These are the activations of a small neural network, seen along a few directions. Each row is one input.
In each table, some parts of the input vary, and every possible input appears once, in random order.
Descriptions start from the smaller parts, as in this example, which fits no table here: one of 4 places along a line, together with either a single point or (one of 2 separate values, together with one of 5 places around a ring) or one of 11 places around a ring.
Shared parts are said once, and a part with two or three values counts as separate values.
(in the rows, 128 means zero)

Other details of the inputs vary at random and push rows far along two fixed directions, the same in every table; ignore that.

Rows:
R1: [131  99 101 152 136 109 147 139 133 134 138 131 137 102 136  90]
R2: [114 156 109  92 148 159 136 152 145 142  34  77  90  74 120 172]
R3: [141 122 115 130 115 127 133 134 121 123 127 126 132 117 125 120]
R4: [153 108 120 143 115 108 128 121 122 124 163 149 138 142 133 108]
R5: [126 129 114 128 138 144 136 133 125 132 105 121 129 118 114 136]
R6: [116 146 142 124 143 128 129 126 140 132 129  98 110 114 135 116]
R7: [116 111 137 147 161 108 129 126 128 126 136 135 144 102 150  91]
R8: [121 130 126 118 147 123 129 140 145 134 101 113 120 122 123 135]
R9: [109 110 105 149 146 118 138 140 126 141 135 140 137 107 129  92]
R10: [112  88 126 149 169 110 146 149 136 142 127 133 143 114 140  80]
R11: [144 108 112 142 131 124 137 140 125 127 129 121 138 126 129 114]
R12: [125 138 150 111  99 137 115 112 124 119 134 151 125 155 122 156]
R13: [120 136 123 113 140 129 124 139 138 136  81  98 112 129 124 155]
R14: [130 160 142 121 101 151 122  99 115 118 158 123 123 147 122 143]
R15: [137 147 135 119 100 139 117 111 114 127 145 150 130 155 110 154]
R16: [126 128 145 138 148  95 111 120 135 116 155 144 131 128 144 109]
R17: [125 116 138 133 138  99 115 131 142 133 153 146 129 143 132 111]
R18: [121 138 125 110 144 132 129 144 138 139  84 100 110 121 120 153]
R19: [140 159 142 125 108 137 113 103 107 109 150 145 131 142 124 159]
R20: [128 125 119 139 130 136 130 132 123 136 128 133 136 139 117 127]
R21: [122 150 160 111 100 148 122  98 126 115 153 125 120 148 133 143]
R22: [127 145 143 103 103 121 109 121 137 120 143 144 117 157 123 159]
R23: [123 119 134 121 135 137 130 132 133 130 116 134 128 131 132 130]
R24: [139 128 126 140 120 134 133 118 120 122 152 105 125 117 138 105]
R25: [130 113 127 146 126 119 127 128 119 129 167 155 143 159 125 117]
R26: [113 122 128 117 126 134 129 132 135 137 123 138 130 121 138 125]
R27: [107  97 129 140 149 113 136 141 134 138 134 140 139 110 139  88]
R28: [156 141 132 127  84 137 124 115 120 118 136 134 131 165 117 157]
R29: [143 111 111 142 132 122 137 142 122 124 126 123 134 121 131 108]
R30: [160 154 140 126  96 130 118 103 113 101 145 135 133 137 130 157]
R31: [121 146 109 113 136 153 137 139 119 142  75  99 120  93 110 155]
R32: [119 117 132 126 131 134 129 133 133 131 114 130 131 140 131 131]
Description of these inputs: one of 4 places along a line, together with either one of 2 separate values or one of 6 places along a line.
- The inputs of R31 and R3 match in every part but the place on the line of 4. If R25 is changed in the same way as R31 into R3, which row does it become? => R11
- Which other rows does R18 become when the place on the line of 6 takes its other values? List them by row number. => R2, R8, R13, R17, R22

Rows:
R33: [124 176 156  86 113 148 114 118 135 121  85  99  95 124 128 189]
R34: [163 144 109 127 105 139 135 130 123 119 114  85 113 123 124 146]
R35: [144 151 155 132  69 140 111  77  95  96 210 177 148 163 131 140]
R36: [138 134 112 113 117 135 128 139 128 133  92 129 120 135 110 163]
R37: [115 163 153  98  97 156 112 103 122 124 143 137 116 148 118 168]
R38: [ 85 103 116 143 195 131 145 151 143 152  93  97 126  63 137  74]
R39: [ 83 105 117 132 199 138 147 153 144 154  73  88 118  57 138  84]
R40: [137 141 132 106 128 118 120 136 142 121  99 115 111 133 131 158]
R41: [155 159 141 111  97 121 111 116 131 110 136 133 119 164 123 178]
R42: [143  86  73 169 173 118 157 158 116 134  81 108 148  52 128  79]
R43: [ 97  69 124 158 160  97 138 142 138 148 176 177 158 142 145  53]
R44: [ 92 117 135 122 163 138 131 138 140 143 107 116 119  96 137 107]
R45: [144 111 129 139 107 103 118 128 128 124 168 172 146 177 121 126]
R46: [148 120 132 142 132  92 116 128 133 115 163 143 138 157 135 118]
R47: [138 150 106 120 106 179 142 119  97 126  81 115 137  93 110 167]
R48: [124 155 124 115 167 151 131 137 131 135  49  61 103  71 125 146]
R49: [147 154 127 126 108 150 133 114 121 120 125  82 110 113 129 135]
R50: [121 136 150 119 139 114 121 122 142 126 133 123 114 126 142 122]
R51: [131 135 119  99 120 142 127 147 138 138  64 115 113 128 112 176]
R52: [141 143 147 108 105 109 113 126 143 113 133 139 116 161 132 164]
R53: [112 152 140 114 129 159 122 117 125 129 113 115 119 118 122 148]
R54: [117 160 150  83  76 171 120 113 124 128 112 148 117 172 110 207]
R55: [105  86 137 167 170 100 128 123 130 135 194 154 154 128 146  48]
R56: [171 132 128 150  95 100 121 107 111  94 183 157 148 144 138 126]
R57: [137 135 130 119 126 108 119 134 142 122 121 124 119 138 131 143]
R58: [117 138 124 118 123 158 134 129 123 141 103 130 132 131 113 154]
R59: [127 106 118 123 136 114 132 151 137 138 106 137 130 135 123 127]
R60: [113 103 127 156 180  86 130 140 144 136 156 127 132  98 149  56]
R61: [135 123 150 147  79 130 121  92 110 113 239 160 143 181 136  93]
R62: [131 128 118 112 118 129 127 140 133 135  92 129 122 138 114 160]
R63: [139 156 111 109  81 195 144 120 105 134  91  95 115 131 104 177]
R64: [109  71 120 172 163 102 139 140 124 143 178 167 164 140 138  54]
R65: [120 169 146  84  70 173 119 107 119 129 109 140 119 169 105 213]
R66: [118 105 142 142 101 108 121 114 122 128 219 205 155 193 130 101]
R67: [150 105 142 146  94  92 113 117 120 113 208 193 153 209 125 121]
R68: [157 120  96 135 104 146 144 138 117 130 111 105 125 132 112 132]
R69: [125 108  91 143 197 106 146 170 149 143  62  80 116  58 135  96]
R70: [128 160 145 115 132 133 120 120 130 123 113 106 112 118 129 150]
R71: [142 100 127 180 150  85 130 116 117 110 198 151 157 100 157  46]
R72: [102 110 118 144 198 107 139 154 147 145  89  87 118  62 148  76]
- The inputs of R53 and R70 match in every part but one. If R37 is changed in the same way as R53 into R70, which row does it become? => R60
- What do these inputs look like to the network? => one of 5 places around a ring, together with either one of 2 separate values or one of 6 places along a line
- Which other rows does R52 become when the place on the ring of 5 takes its other values? List them by row number. => R33, R44, R51, R54
- A walk changes only the place on the ring of 5. It starts at R43 and steps to R39. List the rest of the walk in order. => R50, R40, R59

Rows:
R73: [146 110 153 154 111  87 100  91 112  88 235 181 156 155 150  83]
R74: [106 115 165 123  91  98 117 110 149 118 215 187 137 187 159 102]
R75: [122 149 107 121 146 161 126 125 114 126  92  71 109  73 112 132]
R76: [142 105 155 129 108  81  98 112 126 112 186 196 145 196 134 128]
R77: [161 172 108 118 118 161 144 127 114 125  79  71 100  87 121 166]
R78: [132 133  99 150 144 139 149 128 106 139 125  97 122  92 126 108]
R79: [123 141 118  97 140 124 127 158 154 136  77 110 100 114 121 158]
R80: [144 164 182  85  46 157 104  88 120 110 150 140 112 210 116 201]
R81: [ 96 135 103 101 156 141 133 159 141 152  60 102 100  98 111 156]
R82: [141 205 185  70  55 185  96  80 112 115 113 138 108 199  92 250]
R83: [140 131 117 134 110 154 151 122 108 126 114  98 119  97 141 118]
R84: [148  99  99 157 146 126 147 142 117 119 108 126 158 119 133 121]
R85: [ 94 113 125 117 163 128 132 151 143 148  98 147 124 105 125 123]
R86: [157 128 149 142  97  99 100  97 125  93 235 162 136 165 138  95]
R87: [160 213 155  85  41 193 118  74  88 106 132 133 111 164 105 234]
R88: [146 193 179  88  68 136  98  93 137 106 166 136 111 201 127 203]
R89: [ 85 126 115 128 172 115 135 147 150 149 117 116 120 106 135 104]
R90: [134 129 112 107 157 129 126 159 147 142  53  90 101 106 112 145]
R91: [151 136 115 143  65 117 120 105 104 122 200 172 146 177 108 134]
R92: [105  75 139 179 206  62 134 143 147 133 169 143 159 103 172  32]
R93: [134  78  88 167 132 114 157 149 122 141 130 124 148  82 136  58]
R94: [135 124 162 145 100 117  99  84 111  98 241 189 151 166 134  93]
R95: [131 108  79 150 152 150 155 152 118 140  94  98 143 112 113 122]
R96: [ 96 128 126 137 176 123 133 140 140 149 118  96 123 108 133 101]
R97: [119 145 130  93 132 129 121 140 137 127  63 126 109 111 125 185]
R98: [110 113 127 145 165 118 127 139 130 148 123 109 125 131 118 100]
R99: [ 91 148 138 108 152 144 130 132 146 142  99 130 121 107 131 143]
R100: [170 107 123 158  89 105 127 122 124 105 215 176 161 205 131 114]
R101: [ 93  71 113 133 167 104 145 168 153 149 111 132 124  94 148  71]
R102: [141  66  90 193 162  71 146 147 120 130 158 156 170  86 144  38]
R103: [ 99 152 142 116 168 157 134 133 138 145  75  94 119  89 129 140]
R104: [140 114 171 144 114  84 101 103 124 109 198 181 149 194 139 117]
R105: [125 197 161  71  83 148 107 101 135 108  94 133 107 152 127 235]
R106: [138 138 139 124 146 124 125 138 143 134  98  94 111 131 119 135]
R107: [124  55  96 193 181 109 158 154 124 139 164 159 182 117 139  36]
R108: [148 131 128 142  76 126 124 105 105 121 186 185 156 158 113 128]
R109: [157 116  85 155 132 114 145 150 127 136 114 110 133  88 119 101]
R110: [110 125 104 109 159 143 128 153 131 154  54  93 105 107 102 149]
R111: [111 151 150 100 123 160 134 124 140 135  83  83 106 112 139 156]
R112: [119 113 127  99 126 146 130 144 135 142  68 106 107 121 121 144]
R113: [112 147 125 111 156 118 133 148 163 138  93 102 106 103 138 135]
R114: [102  67 123 156 187  94 128 154 140 151 144 166 149 121 131  49]
R115: [150 156 114 128 128 150 143 120 102 117  79  92 121  80 132 158]
R116: [138 122 149 129  87 133 113  95 115 101 192 142 130 142 142 104]
R117: [138 116  90 123 127 183 165 151 120 134  43  71 128  91 121 152]
- What do these inputs look like to the network? => one of 5 separate values, together with either one of 4 places along a line or one of 5 places around a ring
- The inputs of R108 and R93 match in every part but the choice among 5 separate values. If R94 is changed in the same way as R108 into R93, which row does it become? => R116

Rows:
R118: [167 135 155 110  83 145 111 106 118  98 102 143 140 172 123 196]
R119: [155  91 115 171 178  31 117 151 153 108 189 164 151 138 163  66]
R120: [165 182 144 101 103 133 122 130 142 126 101  98 105 196 108 206]
R121: [160 167 112 113  17 157 134  99 101 110 172 163 128 135 120 164]
R122: [105 100 119 151 189  81 137 168 163 165 116  75 106 118 145  65]
R123: [101  82 131 115 154 100 146 161 165 138  77  99 111  98 169  93]
R124: [125  48  92 188 140 117 144 136  93 146 199 167 169 152 119  40]
R125: [155  92 147 151  54 124 139  99 120  94 239 160 150 154 174  68]
R126: [ 81  68  85 139 174 107 151 181 159 169 107 121 120 122 129  71]
R127: [157 147  89 148 131 133 145 129 125 104 129  70 112  45 145  91]
R128: [ 93 143 149 112 186 140 119 145 160 162  90  62  81  98 118 108]
R129: [100 103 197  95  97 113 101 100 153 114 192 180 125 176 164  99]
R130: [ 83 145 146 157 215 147 136 124 124 157 116  78 136  86 134  88]
R131: [120 231 170  83 114 176 101  70 107  95 108 108 110 110 123 231]
R132: [ 84 125 145 151 149 116 128 107 112 137 185 205 170 110 140  93]
R133: [163 144  94 149 166 130 129 129 101 111  76  71 116  43 124 123]
R134: [ 94 107 163 119 106  81 101 121 145 135 222 228 133 165 134  88]
R135: [ 97 113 132 129 206  84 110 141 165 128 130 109 101  59 151  58]
R136: [162 171 116  99  50 165 124  99  77 120  95 145 125 126  92 211]
R137: [148 152  98 145 131 170 162 135 123 141  99  28 105  76 121 102]
R138: [147 103 128 136 126 153 150 129 102 118  78  94 130  83 139 121]
R139: [145 129 126 121  86 160 112 118 106 119 135 172 153 216  81 195]
R140: [174 173 145 128  81 160 117  90  92 120 141  96 115 178 100 174]
R141: [125  84  96 142 140 113 143 166 141 146 138 164 150 184 116 118]
R142: [167 145 158 145 113 115 100 108 116 113 175 142 148 215 101 154]
R143: [141 107 122 113 150 127 153 163 159 126  38  98 120 104 151 151]
R144: [182 154 146 133 108  95  86  99 116  78 173 162 143 173 117 176]
R145: [140 140  84 107 146 126 150 173 149 148  16 119 118  79 112 181]
R146: [131 183 121  77 130 121 114 137 150 118  52  62  72  87 128 200]
R147: [102 128 100 103 135 109 142 168 149 158  56 121 100  80 123 149]
R148: [ 78  79 177 170 175 108 136 106 127 121 198 176 176 120 184  42]
R149: [ 72 115 136  96 135 155 114 142 140 158 134 145 113 153 108 121]
R150: [ 82 139 160 134 109 162 118  83 106 131 215 205 168 202 120 132]
R151: [143 161  95  94  34 217 150 109  99 125 125 100 117 150  96 189]
R152: [136  95  85 154 171 108 136 159 121 143  64 146 160  75 110 118]
- What do these inputs look like to the network? => one of 5 separate values, together with either a single point or one of 6 places along a line
- The inputs of R147 and R123 match in every part but the choice among 5 separate values. If R132 is changed in the same way as R147 into R123, which row does it become? => R148
- Which other rows does R128 become when the choice among 5 separate values takes its other values? List them by row number. => R129, R134, R135, R149
- Which other rows does R118 become when the choice among 5 separate values takes its other values? List them by row number. => R139, R142, R144, R152
